Each row below holds a small network's activations on one input, seen along a few directions.
Each table varies a few parts of the input and shows all the possible inputs, shuffled.
Descriptions start from the smaller parts, as in this example, which fits no table here: one of 2 separate values, together with either a single point or one of 11 places along a line or (one of 4 places along a line, together with one of 5 places around a ring).
Shared parts are said once, and a part with two or three values counts as separate values.

Other details of the inputs vary at random and push rows far along two fixed directions, the same in every table; ignore that.

Rows:
x1: [1.04 3.51 2.32 1.05 -2.74 1.80 1.28 1.01 0.21 3.50 3.03]
x2: [1.07 0.25 5.70 -1.99 0.08 5.83 4.58 5.62 2.26 -1.06 -0.32]
x3: [-1.54 1.25 -1.32 2.75 -1.48 -2.97 -2.53 -5.41 -0.64 5.38 3.92]
x4: [-2.68 2.78 2.14 5.50 -0.10 -1.56 -5.41 -2.06 -1.23 2.67 3.04]
x5: [-0.09 2.36 4.50 -7.20 -1.68 3.20 5.85 1.97 0.73 -5.64 2.60]
x6: [3.83 3.16 0.87 0.70 -2.01 0.38 -0.41 -1.17 2.17 2.14 3.50]
x7: [2.64 4.30 3.13 3.01 -0.55 1.50 0.01 0.91 0.66 0.65 3.60]
x8: [1.84 -3.67 -7.39 -3.24 1.51 -3.14 0.35 -0.23 -1.58 -4.24 -5.43]
x9: [-1.38 -1.51 4.16 -0.89 -0.63 2.97 -0.92 -4.59 1.27 0.99 2.89]
x10: [-3.75 1.61 1.08 3.98 -1.28 -2.58 -2.88 -2.01 -0.77 6.11 3.36]
x11: [6.24 -1.67 1.44 -4.33 0.84 3.67 3.39 -1.70 4.50 -3.91 1.04]
x12: [-4.49 -3.34 -6.12 2.99 4.16 -5.78 -3.46 0.88 -4.07 -2.57 -5.48]
x13: [-1.15 -5.20 -4.26 -1.68 3.79 -2.02 -0.18 0.90 -1.36 -5.35 -5.58]
x14: [0.92 -2.78 -5.45 -0.85 2.88 -2.44 -0.21 2.11 -1.37 -5.04 -6.03]
x15: [-0.16 1.23 -0.67 3.44 -0.21 -2.64 -4.98 -7.47 -1.15 1.22 4.22]
x16: [-3.42 -1.13 -0.09 1.97 -0.62 -2.81 -2.34 -6.57 -0.73 4.98 4.12]
x17: [1.80 -3.89 3.94 -4.93 0.91 4.94 4.20 -0.69 4.19 -2.02 0.45]
x18: [-4.44 -0.22 1.72 4.11 0.79 -2.03 -2.95 -4.29 -0.55 4.27 3.76]
x19: [5.68 3.08 2.07 -3.04 -2.40 5.26 3.19 4.01 1.42 -2.27 -0.85]
x20: [6.17 1.67 1.41 -3.99 -2.36 4.53 2.27 2.41 3.21 -2.13 -0.90]
x21: [4.21 -1.99 1.12 -6.59 -2.29 4.95 3.43 -1.86 3.07 -1.63 -0.48]
x22: [6.64 -0.14 0.26 -4.63 -0.76 3.66 3.93 -0.23 4.16 -1.96 0.38]
x23: [-2.84 -3.10 -3.66 -1.62 0.80 -1.68 0.65 5.49 -1.86 -1.32 -7.13]
x24: [-3.55 -4.96 -3.06 -1.36 2.89 -1.12 0.56 3.13 -1.66 -3.18 -6.63]
x25: [0.64 0.78 6.12 -2.37 -0.86 6.90 3.38 5.44 1.32 -1.66 -1.41]
x26: [1.98 -1.75 3.33 -5.30 -1.77 6.02 3.53 0.64 2.88 -0.65 -1.38]
x27: [-3.14 4.28 2.77 6.50 -0.16 -0.75 -4.51 -0.43 -3.10 2.58 3.11]
x28: [-1.84 -1.32 -7.15 3.98 3.71 -7.68 -2.64 3.11 -2.93 -1.84 -4.54]
x29: [0.45 3.26 4.72 3.13 0.24 2.33 0.03 1.59 0.56 1.03 3.41]
x30: [-4.39 -0.99 -3.68 -4.04 2.45 -5.49 4.63 4.17 -3.14 -6.13 -1.96]
x31: [3.21 1.51 1.75 1.09 0.11 0.92 -0.51 -3.57 2.51 0.37 3.93]
x32: [2.24 -4.12 -7.84 -2.98 2.46 -4.19 1.59 -0.06 -0.65 -3.68 -4.52]
x33: [-6.74 -2.95 -4.50 3.15 2.84 -5.38 -3.14 4.05 -4.27 -0.56 -6.18]
x34: [-2.03 1.71 -0.94 2.52 -2.47 -1.97 -3.78 -5.56 -1.59 4.81 2.99]
x35: [-0.48 -0.30 2.65 -0.55 -1.27 1.80 0.78 -2.94 1.88 3.60 3.05]
x36: [-0.40 3.91 0.67 5.42 -0.93 -2.31 -5.46 -2.83 -1.08 2.36 3.32]
x37: [-2.85 -2.11 -3.38 -0.36 1.71 -2.01 2.80 7.29 -2.75 -0.84 -6.09]
x38: [-2.02 3.14 -0.13 3.39 -3.10 -2.07 -4.22 -2.78 -1.55 5.25 2.69]
x39: [0.90 1.82 4.15 2.08 0.33 1.58 -0.85 -0.06 2.45 1.17 3.37]
x40: [5.05 2.79 3.71 -1.69 -0.90 5.64 2.65 4.39 1.65 -3.56 -0.77]
x41: [-2.22 0.92 0.93 4.92 1.44 -2.44 -3.72 -4.73 -0.28 2.81 4.34]
x42: [3.38 2.04 2.86 -3.60 -3.08 5.82 3.82 4.49 1.24 -0.75 -1.31]
x43: [0.24 5.08 -0.69 5.26 -1.58 -2.93 -2.69 -1.44 -2.25 4.09 4.21]
x44: [-1.43 3.09 4.45 0.99 -2.95 3.38 0.03 1.36 -0.90 3.31 1.74]
x45: [-0.75 -5.61 -4.72 -1.38 4.72 -3.00 1.06 1.07 -0.39 -4.77 -4.61]
x46: [-3.22 -4.72 -9.15 0.08 2.27 -7.73 -0.93 -1.49 -3.34 -0.03 -4.25]
x47: [1.53 2.09 1.76 0.06 -2.66 1.03 0.30 -0.68 2.07 3.64 2.98]
x48: [-3.18 -3.93 -2.59 -0.19 3.26 -2.32 1.35 6.02 -0.68 -2.08 -5.87]
x49: [-3.86 -0.57 0.38 1.71 -1.65 -1.76 -3.62 -6.81 -1.71 4.48 3.28]
x50: [6.33 0.32 0.69 -4.97 -1.74 4.72 2.71 -0.40 3.19 -2.56 -0.61]
Each input here is: one of 2 separate values, together with either a single point or (one of 4 places along a line, together with one of 6 places around a ring).
The inputs of x6 and x20 match in every part but the choice among 2 separate values. If x48 is changed in the same way as x6 into x20, which row does it become?
> x33
A walk changes only the place on the line of 4. It starts at x42 and steps to x38. List the rest of the walk in order.
> x34, x21
A walk changes only the place on the line of 4. It starts at x37 and steps to x10. List the rest of the walk in order.
> x35, x16
A walk changes only the place on the ring of 6. It starts at x44 and steps to x25. List the rest of the walk in order.
> x27, x40, x19, x42
Change only the choice among 2 separate values in x13. List by row number the other rows that result.
> x45

Rows:
x51: [6.39 -2.57 -1.40 -8.15 -0.69 3.70 6.98 3.03 3.88 -4.59 -3.33]
x52: [0.26 0.34 -2.26 -0.41 -1.26 -0.86 -0.62 0.09 -1.13 0.67 -1.36]
x53: [1.52 4.95 6.45 4.04 -2.50 3.41 -4.43 -5.51 1.41 3.65 7.24]
x54: [-1.83 0.06 -3.45 4.18 1.98 -4.71 -4.14 -1.96 -2.56 0.01 -0.36]
x55: [0.61 -2.98 -5.93 -0.42 3.82 -3.91 0.15 1.33 -1.08 -4.13 -3.96]
x56: [-0.47 1.93 5.48 1.25 -2.47 2.23 -2.07 -8.13 2.23 5.02 8.56]
x57: [6.99 2.49 8.06 -2.99 -2.35 8.87 2.31 -1.56 5.74 -1.48 4.39]
x58: [-2.40 1.95 -2.04 6.20 1.14 -5.44 -5.94 -5.28 -2.59 2.74 3.44]
x59: [2.81 -1.43 -0.35 0.07 2.26 2.26 2.80 6.15 1.45 -2.56 -4.48]
x60: [6.15 1.90 5.51 -2.62 -0.88 5.60 1.99 -2.68 4.82 -1.18 4.35]
x61: [-4.96 -1.43 -1.82 4.67 1.89 -3.43 -2.19 0.60 -2.62 4.09 -1.46]
x62: [-1.78 -4.09 -1.60 -2.48 1.42 0.59 1.03 2.84 -0.65 -2.82 -5.74]
x63: [-2.18 -1.25 0.33 0.59 -0.01 -0.90 -1.43 -3.86 -0.18 1.75 1.97]
x64: [2.88 1.33 9.77 -3.75 -2.71 8.57 3.83 1.28 6.08 1.02 4.34]
x65: [6.00 -2.24 -0.89 -7.85 -0.90 4.44 6.39 3.79 3.43 -4.46 -3.88]
x66: [2.29 4.41 3.55 1.18 -4.28 1.15 -1.59 -7.35 1.90 5.49 8.50]
x67: [-1.69 1.47 -2.85 5.56 1.54 -6.18 -4.98 -6.37 -1.95 2.49 4.39]
x68: [1.09 -2.65 3.24 -6.33 0.92 6.09 7.25 6.34 1.27 -5.34 -3.81]
x69: [-3.56 -0.59 -7.09 3.00 0.47 -7.22 -3.47 -0.69 -4.67 1.60 -2.95]
x70: [-1.33 -3.07 -1.64 -1.41 1.15 -1.50 0.56 -2.31 0.26 -0.38 -0.13]
x71: [1.31 -2.10 -2.47 -0.85 2.21 -0.17 0.30 3.34 -0.34 -4.59 -5.23]
x72: [0.89 5.58 7.24 4.86 -2.21 2.22 -3.35 -2.52 2.24 4.30 8.28]
x73: [-4.77 0.71 -5.34 4.20 0.65 -7.37 -3.30 3.39 -4.54 2.63 -2.78]
x74: [2.20 -2.75 3.26 -5.57 -0.32 6.14 3.63 1.89 3.21 -2.77 -2.30]
x75: [1.28 5.20 4.86 2.07 -4.93 2.85 -2.95 -5.55 0.94 5.72 6.95]
x76: [-7.87 2.07 0.71 5.27 0.27 -5.20 -4.27 -2.33 -3.55 4.06 3.32]
x77: [-4.44 -5.98 -7.08 -0.61 3.51 -5.46 -0.16 2.33 -3.24 -3.14 -7.59]
x78: [0.51 -1.12 -1.23 -1.29 2.81 0.76 3.43 6.76 -1.80 -6.13 -4.80]
x79: [-4.94 -1.96 -2.52 2.54 1.17 -3.94 -3.46 -2.53 -2.85 1.80 -0.83]
x80: [2.39 -2.63 -4.28 -4.51 0.20 -0.32 3.46 3.58 0.14 -3.49 -5.64]
x81: [4.86 4.47 9.30 -2.88 -1.95 8.25 3.62 1.94 5.30 -2.12 4.96]
x82: [-0.33 -5.98 -4.58 -4.55 2.95 -1.67 3.44 1.46 0.49 -4.09 -4.78]
x83: [-0.92 -1.64 -5.42 1.34 1.11 -2.65 1.23 6.02 -2.30 0.59 -6.18]
x84: [-3.59 2.90 -2.19 5.18 -2.08 -4.04 -5.82 -3.48 -3.93 5.07 1.83]
x85: [-1.52 2.18 -0.69 0.43 -0.84 -0.55 1.15 2.77 -3.31 0.32 -0.42]
x86: [-1.87 2.54 -0.64 0.03 -1.09 -1.60 0.61 3.20 -1.48 0.29 -0.52]
The inputs of x61 and x59 match in every part but one. If x70 is changed in the same way as x61 into x59, which row does it become?
> x55
Describe the family of inputs behind these rows.
> one of 3 separate values, together with either one of 4 places along a line or one of 8 places along a line
Which other rows agree with x85 in the choice among 3 separate values? List them by row number.
> x51, x52, x65, x66, x69, x73, x75, x80, x83, x84, x86
A walk changes only the place on the line of 4. It starts at x68 and steps to x76. List the rest of the walk in order.
> x64, x61
Change only the choice among 3 separate values in x75. List by row number the other rows that result.
> x71, x74

Rows:
x87: [-1.47 0.13 -0.25 0.83 -0.32 -0.47 -1.09 -0.63 -1.28 0.82 -0.13]
x88: [1.60 -0.29 -0.12 -1.71 0.04 0.58 1.41 1.46 1.44 -1.18 -0.78]
x89: [1.82 -0.04 -0.43 -1.83 -0.31 0.84 1.78 1.34 0.80 -1.00 -0.72]
x90: [0.64 0.24 -0.60 0.25 -0.01 -0.45 -0.89 -0.11 0.22 -0.29 -0.36]
x91: [1.26 -1.25 0.54 -1.89 0.06 2.02 1.24 1.77 1.29 -1.28 -1.97]
x92: [-0.48 0.54 -1.12 1.62 -0.37 -1.12 -1.58 -1.02 -1.10 1.36 0.08]
x93: [-1.11 0.50 -0.47 0.70 -0.34 -0.83 -1.15 -0.78 -1.33 0.27 0.07]
x94: [-1.65 1.68 -0.09 2.99 0.30 -1.85 -1.31 0.71 -1.54 1.38 0.97]
x95: [0.12 0.21 -1.24 1.03 0.32 -1.26 -0.67 -1.33 -0.77 0.42 0.65]
x96: [0.34 -0.27 -0.31 -0.24 0.02 -0.27 0.33 0.69 0.77 0.28 -0.37]
x97: [-0.10 0.64 -0.70 0.34 -0.40 -0.60 -0.85 -0.57 -0.91 -0.18 0.01]
x98: [-0.84 -0.20 -0.35 0.27 0.35 -0.65 -0.12 -0.97 -0.90 -0.15 0.37]
x99: [0.03 -0.46 0.45 -1.62 0.08 0.43 1.17 1.27 0.79 -1.18 -0.66]
x100: [-0.07 -0.03 -0.88 1.15 0.66 -1.47 -1.04 -1.20 -0.12 0.25 0.63]
x101: [-1.31 -0.42 0.25 -0.17 0.09 -0.42 0.03 0.50 0.06 0.33 -0.19]
x102: [-0.76 0.77 -0.90 0.57 -0.35 -1.55 -0.50 -0.51 -0.95 0.49 0.66]
x103: [0.38 0.09 -0.10 -0.42 -0.05 0.02 -0.47 0.17 0.24 -1.01 -0.45]
x104: [-0.72 -1.16 0.38 -0.39 0.75 0.28 0.32 -0.01 0.25 -0.48 -0.37]
x105: [0.47 -0.87 0.55 -2.48 -0.21 1.74 2.42 1.95 0.67 -1.11 -1.36]
x106: [0.35 -0.65 -0.31 0.38 0.60 -0.24 -0.14 -0.50 0.53 0.15 0.02]
x107: [-0.89 0.11 -1.31 2.09 0.33 -1.78 -1.35 -1.81 -1.20 1.57 0.82]
x108: [1.58 0.37 1.04 -0.77 0.32 2.20 1.52 3.22 0.48 -1.94 -1.64]
x109: [0.31 -1.03 0.50 -1.40 0.71 0.77 1.06 0.42 0.74 -1.64 -0.56]
x110: [-1.91 0.52 -0.36 1.71 -0.03 -1.77 -2.35 -1.31 -1.17 0.74 0.56]
x111: [0.33 -0.45 -0.11 -0.40 0.63 -0.20 0.17 -0.32 0.41 -1.11 0.09]
x112: [-0.70 0.62 -1.01 1.36 -0.39 -1.52 -0.80 -0.72 -0.80 1.79 0.68]
x113: [0.00 -0.04 -0.57 0.86 -0.01 -0.55 -1.20 -0.27 0.02 0.52 -0.40]
x114: [0.27 0.89 -0.99 0.97 -0.45 -0.87 -1.24 -0.93 -0.81 0.59 0.29]
x115: [-1.22 -0.36 -0.75 1.54 0.34 -1.14 -0.89 -1.39 -1.15 1.42 0.49]
x116: [-0.42 -1.09 -0.10 0.33 0.70 -0.17 -0.11 -0.29 0.21 0.23 -0.27]
x117: [0.81 -0.33 -0.34 -0.96 0.31 0.37 0.97 -0.12 0.02 -1.24 -0.15]
x118: [1.01 -0.32 0.20 -1.95 0.02 0.62 1.45 1.47 1.19 -1.60 -0.71]
x119: [1.12 -0.93 0.23 -2.22 -0.25 1.70 2.40 1.99 0.91 -0.71 -1.47]
x120: [2.63 3.85 8.75 -0.21 -3.60 6.64 0.38 -5.46 3.58 3.91 8.60]
x121: [1.47 -0.93 0.32 -2.01 -0.31 2.28 1.65 1.61 0.72 -1.07 -1.87]
x122: [-0.77 0.78 0.11 2.35 0.98 -0.82 -0.62 0.55 -1.12 0.23 0.50]
x123: [-0.44 0.09 -0.09 -0.84 -0.30 -0.14 0.78 0.49 -0.33 -0.34 -0.16]
x124: [-0.34 -0.61 0.06 -0.34 0.05 -0.07 0.41 0.83 0.55 0.42 -0.52]
x125: [-1.32 -0.30 0.16 0.50 0.05 -0.28 -1.11 -0.17 -0.41 0.29 -0.38]
The inputs of x91 and x124 match in every part but one. If x108 is changed in the same way as x91 into x124, which row does it become?
> x94
Describe the family of inputs behind these rows.
> one of 3 separate values, together with either a single point or (one of 2 separate values, together with one of 6 places around a ring)
Which other rows agree with x107 in the choice among 3 separate values? List them by row number.
> x95, x98, x100, x104, x106, x109, x111, x115, x116, x117, x120, x122
Change only the choice among 3 separate values in x113. List by row number the other rows that result.
> x96, x106

Rows:
x126: [-2.66 -1.39 -6.25 0.81 0.76 -6.39 -1.37 -2.31 -3.11 0.94 -1.46]
x127: [2.15 0.49 5.87 -3.49 -2.80 7.21 2.97 0.09 3.96 1.95 1.16]
x128: [-0.88 -2.86 -0.50 -4.65 0.37 1.50 4.96 4.66 0.29 -1.80 -4.22]
x129: [2.70 -0.40 -0.83 -1.64 2.31 1.60 2.59 5.53 0.76 -5.33 -3.62]
x130: [0.27 5.54 1.63 3.07 -3.00 -0.64 -2.54 -2.40 -1.32 4.68 5.86]
x131: [-4.86 0.03 1.45 3.55 1.52 -1.51 -2.73 -1.49 -1.16 1.66 2.21]
x132: [-2.74 -2.12 -4.80 2.66 3.62 -5.52 -2.71 -2.58 -2.74 -1.37 -1.26]
x133: [2.33 0.30 -0.96 -2.96 0.85 0.52 3.90 5.44 -0.03 -5.08 -3.42]
x134: [-2.44 -0.84 -3.27 1.21 0.57 -5.14 -2.24 -3.22 -2.66 -0.71 1.20]
x135: [0.74 1.43 0.82 2.31 -2.88 -0.16 -3.23 -6.80 0.28 4.83 5.02]
x136: [-5.12 -2.81 -2.55 3.63 2.43 -3.87 -3.31 0.61 -2.88 1.62 -3.33]
x137: [0.86 4.97 1.54 4.40 -3.26 0.07 -3.56 -2.63 -0.03 5.14 4.39]
x138: [7.30 1.50 8.42 -3.04 -2.92 8.85 1.60 -5.06 7.16 1.30 6.10]
x139: [3.83 -1.25 -1.15 -1.36 1.38 1.96 1.67 5.67 1.17 -3.60 -4.93]
x140: [-1.48 -2.60 0.58 -4.50 1.05 1.53 3.98 4.48 0.31 -4.24 -3.71]
The inputs of x133 and x134 match in every part but one. If x129 is changed in the same way as x133 into x134, which row does it become?
> x132
Describe the family of inputs behind these rows.
> one of 3 separate values, together with one of 5 places around a ring
Change only the choice among 3 separate values in x128. List by row number the other rows that result.
> x126, x130
Change only the place on the ring of 5 in x127. List by row number the other rows that result.
> x128, x131, x136, x140
